A small network was shown many inputs. Here are its activations along a few directions, one row for each input.
In each table, some parts of the input vary, and every possible input appears once, in random order.
A made-up example of a description, with smaller parts first: one of 8 places around a ring, together with either a single point or one of 11 places around a ring or (one of 3 separate values, together with one of 4 places along a line).
Shared parts are said once, and a part with two or three values counts as separate values.

Other details of the inputs shift rows strongly along two fixed directions, in all tables alike. That doesn't count.

Rows:
R1: [-26   8 -37  57  35  10  -5 -26  16  25 -11 -53  20  -9 -10]
R2: [-26  -6  -4  14  26   9 -13 -13   6  19   4 -47  15 -19  22]
R3: [ 32 -25 -15   9   0 -19   7   7 -10  -2 -33  49 -34   9 -23]
R4: [  4   3  -6 -11 -14  11  10   8  -7  -3  14  11 -11  -8  -9]
R5: [ -3 -10  13 -19 -10   8  10  -6  -2  -1   6   8 -10  -4 -13]
R6: [ 40 -17  -2  -1   0 -35 -12  13 -11  -2 -56  31 -17  28   0]
R7: [ -1  11   7 -17 -14  -6  -1 -13  -8 -15   0   3   3   4 -19]
R8: [ -3  -1   7 -16 -13  14  10  -5  -6   4   7  -6  -7 -10 -10]
R9: [ 30 -12  -4  22   6 -28  -9   4   3   2 -42  29  -6  19   7]
R10: [-27   3  11   5  13  20   9   2  17  13  27 -34  18 -17  27]
R11: [-40  -6 -45  45  53   8   4 -28   4  29   0 -41  10 -10  -4]
R12: [ -4   8  38 -53 -28  19   9  32  -5 -23  54  11   6 -11  22]
R13: [ 22  -4  36 -40 -48   0  21  15   3 -25  21  54 -23  12 -14]
R14: [-41  15   7 -11  12  21 -13 -11   6   7  29 -51  38 -14  26]
R15: [ 35  -4 -21  12  -4 -34  -3   0 -15 -15 -40  45 -21  18 -29]
R16: [-51  15   5  -1   6  28  18 -21  17   7  54 -39  22  -8   5]
R17: [ 27 -22 -33  51  21 -19   9 -12   3  25 -56  16 -28   5 -20]
R18: [ -5  27  21 -47 -45  29   7  19  -6 -31  51  10   2 -10  -3]
R19: [-26   7 -38  55  36  18   0 -25  19  27 -14 -50  10 -17  -3]
R20: [ 4  4 21 -6 -7 -6 -4  9  6 -1  8 12  3  5 14]
R21: [  3  19  30 -52 -35   8  -6  25  -6 -31  44  21  16   5  20]
R22: [-31  -6 -21  38  53   1 -19 -23   4  37 -19 -52  19 -16  16]
R23: [ 28 -29   6   7  14 -21   0   8 -11  11 -45  20 -20   1   4]
R24: [  4  10  46 -41 -43   8   3  20   9 -24  46  14   4   0  23]
R25: [  6   8  -2 -17  -5  -4  -8  21  -1 -12   8   4   8  13  16]
R26: [-39  22   0  -4   1  30  -5 -17   2   3  33 -56  30 -17  -6]
R27: [ 43 -12  -4  13  -3 -35  -5  17   3  -3 -49  38 -16  33   4]
R28: [  5   6   8 -15 -17  11   1  -2  -7  -8  -3   1  -8  -6 -12]
R29: [ 3 -2  4 -8 -1  1 -9 14 -1 -8 16  0  1 -7 19]
R30: [ 12 -25 -10  17  19 -21   7 -19 -12  12 -41  19 -22  14 -21]
R31: [ -6  18   2  -2 -14  -3   6 -12   8 -13  12   2   8   6 -14]
R32: [ 27  -7 -30  30   8 -19  -8   2 -13  -1 -40  18 -14  10 -26]
R33: [  5   3   9 -13   0  -5 -11  16  -7  -5  12  13   3   0  13]
Description of these inputs: one of 3 separate values, together with either one of 5 places along a line or one of 6 places along a line.
- The inputs of R4 and R17 match in every part but the choice among 3 separate values. If R32 is changed in the same way as R4 into R17, which row does it become? => R1
- Which other rows does R29 become when the choice among 3 separate values takes its other values? List them by row number. => R2, R24
- Which other rows does R2 become when the place on the line of 5 takes its other values? List them by row number. => R6, R14, R22, R23

Rows:
R34: [  4   2   1   8   3  -8  -6  -7   0   3 -17  -4   4   6  -3]
R35: [  3  -2 -11   2   9  -4  -8   0 -11   2 -12  -1  -1  -2  -5]
R36: [  9   3  41 -38 -37   4  12  11   0 -16  23  25  -6   6   1]
R37: [-48  24  -4  -4   9  39  -1   1  14   6  55 -58  33 -25  23]
R38: [  3 -11  -1   6   6  -1   5  -3   3   9 -13  -2  -8   0   0]
R39: [  5  -1  -4   8   3  -6  -9  -5  -3   1 -15  -3   0  -2  -3]
R40: [-49  24  -1  -5   7  35   0  -4  20   6  53 -60  36 -18  26]
R41: [ -1 -13  -3   4  10  -3   5  -5  -1   8 -10   1  -7   2  -1]
R42: [  3  -4 -11   8   9  -8  -2   4   3   2  -8   3   0   7   7]
R43: [ -1 -10   3   8   9  -6   5  -8   2   9  -9   3  -4   3  -2]
R44: [  2  -2  -7   5   8  -8  -9  -6  -6   0 -11   0   1   0  -4]
R45: [ 7 -2 -7 15  5 -5 -5  4  5  2 -8  2 -1 -1  6]
R46: [  2   6 -18  17  -5   3  10 -12   2  -1  -6   3  -8   2 -26]
R47: [  4  -3 -10  13   9  -8  -5   2   2   1  -4   6  -1   1   5]
R48: [  5  -1  -5   4   3  -5  -7  -3  -2   2 -18  -6   1   4  -1]
R49: [  8  12  34 -42 -35  -4   0  10  -8 -24  21  24   3  13  -2]
R50: [  6   0  -9   5   5  -1  -8   1  -8   3 -15  -4  -1  -4  -4]
R51: [  7  -1  33 -40 -32   4   9  12  -6 -19  27  29 -10   0   0]
R52: [ -1   5 -20  14   0   1  10 -13   0  -2  -4   6  -7   3 -27]
R53: [  4 -10  -4   7   7   4   4   1  -3  10 -11   0 -10  -8  -2]
R54: [  5  -3 -14   9  11  -3  -3   9  -3   3  -5   5  -2   0   4]
R55: [ 10  11  32 -36 -34  -3   5  18   0 -24  28  30   2  14   7]
R56: [  1 -12  -7   5  11   1   4   0  -6   9  -8   4 -10  -6  -3]
R57: [  1  -3  -8   1   8  -8  -7  -4  -5   1 -15  -3   2   6  -2]
R58: [  6   1  -2  16   5  -8  -1   1   9   4 -10   2   3   7   7]
R59: [  3 -11   0  10   6  -1   2  -5   2   8 -10   1  -9  -7  -1]
- The inputs of R47 and R45 match in every part but one. If R42 is changed in the same way as R47 into R45, which row does it become? => R40
- Describe the family of inputs behind these rows. => one of 2 separate values, together with either a single point or (one of 3 separate values, together with one of 4 places along a line)
- Which other rows does R36 become when the place on the line of 4 takes its other values? List them by row number. => R38, R53, R59
- Which other rows does R58 become when the choice among 2 separate values takes its other values? List them by row number. => R55
